These are the activations of a small neural network, seen along a few directions. Each row is one input.
Each table varies a few parts of the input and shows all the possible inputs, shuffled.
Descriptions start from the smaller parts, as in this example, which fits no table here: values(3) and (point or line(9) or (line(4) and ring(5))).
Shared parts are said once, and a part with two or three values counts as separate values.
In the rows, zero is written as 128.

Other details of the inputs vary at random and push rows far along two fixed directions, the same in every table; ignore that.

A family of inputs:
R1: [180 121  73  94  91 136 104  58  86 123  93 132 147 166 101]
R2: [158 138 104  77 105 109  91  50 122 123 100 163 137 178  91]
R3: [163  83 141 152 162 106 132  57 101 124 104 143 118 169  89]
R4: [118 114 174 194 180  93 164 191 139 108 149 123  94  83 164]
R5: [154 177  80  66  72 142  96 100 134 133 111 144 165 163 126]
R6: [179  88 117 143 165  97 138  65  79 117 106 111 109 155  96]
R7: [154  72 157  25  61 165 102  72  92 167 116  93 124 146  38]
R8: [127 147  88  91  85 165  77 106 121 102 131 134 142 128 144]
R9: [ 34 237  72  92  66 223  92 172 186 147 158 133 174 114 183]
R10: [177  79 153 130 146  74 126  86  96  96 100 152 120 156 103]
R11: [147 124 130 137 144  94 123 134 129 118 120 114 122 111 142]
R12: [159  93 159 203 181 112 180 136 114 135 120 112 123 136 125]
R13: [129 117 159 209 188  87 200 200 133 138 137 120  97  91 155]
R14: [ 95  88 177 218 192 120 179 171 148 121 153 131 114 103 149]
R15: [107 165 141 148 144 123 150 156 163 136 130 129 129 130 143]
R16: [ 87 152  98 100  87 176  87 138 132 113 141 153 155 123 162]
R17: [ 98  98 197  86 106 137 146 195 140 179 152  88  94  94  78]
R18: [ 57 236  52  62  69 174  86 172 163 140 163 133 149  99 183]
R19: [172  83 150 134 147  75 134  74 120 104 106 152 125 165  91]
R20: [ 62 148 139 199 169 153 152 227 161 135 169  98 121  50 199]
Each input here is: values(2) and (point or ring(9)).
- Which other rows does R7 become when the values(2) part takes its other values? List them by row number. => R17
- Which other rows does R5 become when the values(2) part takes its other values? List them by row number. => R12

A family of inputs:
R21: [154 128 121  98 101  99 120 145 129 123 129 132 138 117 134]
R22: [195 124  52 132 127 113  89   9 104  71  82 168 166 192 136]
R23: [ 80 137 149 198 175 142 187 216 126 146 167 110  79  71 161]
R24: [109 140 118  94  95 157 104 125 119 109 141 138 111 131 125]
R25: [ 85 176 113 103 109 126 110 162 171 139 134 120 140 102 148]
R26: [117 139  96 102  85 165  96 150 132 125 147 123 163  99 164]
R27: [103 133 160 203 158 146 194 231 134 149 154 107 100  76 165]
R28: [ 97 171 121 113 121 118 122 182 171 132 159 107 130  85 162]
R29: [168  63 193 191 210  47 207 117 124 129 113 104  98 152  83]
R30: [127 121 126  80 107 137 108  79 105 114 121 147 131 177 101]
R31: [ 95 143 101 109  87 183 123 140 135 137 143 135 176 131 141]
R32: [187  96 136  93  88 130 110  80  97  99  99 137 126 168  88]
R33: [173  98 143  88 101 128 120  74 101 110  98 144 148 192  86]
R34: [137 137 101  93 118 127  98  92  92 136 103 132 123 138 115]
R35: [ 81 161 143 143 119 137 151 209 183 160 158 153 137  90 156]
R36: [150  30 178 209 215  84 196 103  85 125 125 117  98 142  95]
R37: [139 135 132 101 102 146 108 103 132 106 123 112 120 145 108]
R38: [ 66 124 193 191 179 132 164 195 159 145 168 145  92  90 154]
R39: [162  57 217 196 212  78 194 110 116 114 112 102  96 159  89]
R40: [ 99 140 129  94 113 139  89 123 123 116 124 144 124 125 135]
R41: [177  36 177 217 203  90 186 107 106 113 116  83  88 127  92]
R42: [ 97 171 128 138 112 169 137 183 152 170 143 141 140 105 152]
R43: [155  28 177 210 216  71 168 106  85 120 109 116  89 118 105]
R44: [153 107 116  91 125  79 108  81 105 121 100 146 118 144  94]
R45: [173  99 132  80 120 103  88  68  87  95 114 134 115 151 102]
R46: [124 136 140 100  96 143  98 136 130 118 111 142 146 129 136]
R47: [178  83 109 101  99 125  92  60  93 118  84 133 157 155  98]
R48: [ 99 148 157 134 120 147 126 208 150 118 158 125 133  84 177]
R49: [104 163 106 107 114 156 111 124 128 162 138 147 124 128 126]
R50: [ 95 152 115 101 112 123 117 137 155 150 147 161 123 120 124]
R51: [ 78 133 203 198 180 132 167 193 182 146 159 119 104  94 150]
R52: [114 149 105  89 111 107 109 147 131 124 151 136 122 101 143]
R53: [150 107  98 111  81 161 112 104 109 119 122 127 147 136 116]
R54: [ 91 184 106 111 113 158 106 156 148 151 125 105 137 109 156]
R55: [ 77 144  99 114 103 174 100 123 144 150 155 151 141 112 140]
R56: [ 62 135 112 160 128 173 140 185 136 131 175 121 114  76 163]
R57: [ 84 155  98 108 102 179 115 123 152 139 145 111 164 135 138]
R58: [175 133 108  92  99 127 108 115  97 131 111 119 140 134 128]
R59: [147 136 137  93 116 125  92 107 131 104 126 107 132 132 125]
R60: [160 160  90 142 133 113  91  77 126  68 104 174 150 183 152]
R61: [146 149 103 110 108 149 122 110 121 135 118  99 117 139 114]
R62: [ 98 127 161 186 145 115 191 232 155 136 160 124 105  76 156]
R63: [ 78 177  97 101 112 170 129 150 124 152 148 133 136 128 143]
R64: [114 172 115 113 114 158 113 125 154 165 129 121 134 134 126]
R65: [150 136 109  95 100 113 121 103 136 120 120 115 121 142  98]
R66: [101 180 115 124 128 151 121 181 150 144 152  91 127  90 171]
R67: [ 90 129 168 182 161 100 174 229 161 142 143 130 119  71 164]
R68: [163 114  94  87 105 134  81  69 118 112 117 100 149 139 117]
R69: [ 79 168 122 141 147 147 138 204 130 144 169 114 110  67 181]
R70: [109 172 105 102 113 162 129 128 139 151 128 107 144 149 130]
R71: [183 113 117 102 112 117 110  87  88 134  78 128 138 155 102]
R72: [135 203  56 144 125 137 112 104 131 103 114 161 153 150 185]
R73: [149 109 114  87 122  92 133  77 104 126 115 147 127 173  82]
R74: [172  49 177 191 198  48 196 125  95 114 123 122  64 124  86]
R75: [179  98 155 100 103 123 105  69 117 124  97 158 138 175  84]
R76: [110 138 100 107 107 155  88 106 142 129 117 109 153 122 134]
R77: [150 174  73 148 132  83 117  94 138  87 113 174 152 160 158]
R78: [178  87 116 106  97 137 101  51 108 134 100 149 158 165  84]
R79: [ 79 174 132 126 122 134 133 171 193 158 155 133 132 103 143]
R80: [142 143 114 105 105 151 139 123 109 146 115 130 152 156 118]
R81: [168  41 193 220 214  84 178  94 127 138 114 105 101 134  88]
R82: [179  50 194 191 195  52 214 136 108 128 110 128 108 149  87]
R83: [129 136 143 102 119 129  94 103 136 114 106 118 134 139 117]
R84: [ 95 141  86  98 104 160  90 136 123 123 158 125 140  95 160]
- Describe the family of inputs behind these rows. => values(4) and (point or (values(3) and ring(5)))
- The inputs of R40 and R34 match in every part but the values(4) part. If R39 is changed in the same way as R40 into R34, which row does it become? => R70
- The inputs of R74 and R24 match in every part but the values(4) part. If R73 is changed in the same way as R74 into R24, which row does it become? => R30
- Which other rows does R37 become when the values(4) part takes its other values? List them by row number. => R41, R61, R65
- Which other rows does R58 become when the ring(5) part takes its other values? List them by row number. => R27, R42, R71, R80
- Which other rows does R43 become when the values(3) part takes its other values? List them by row number. => R47, R76
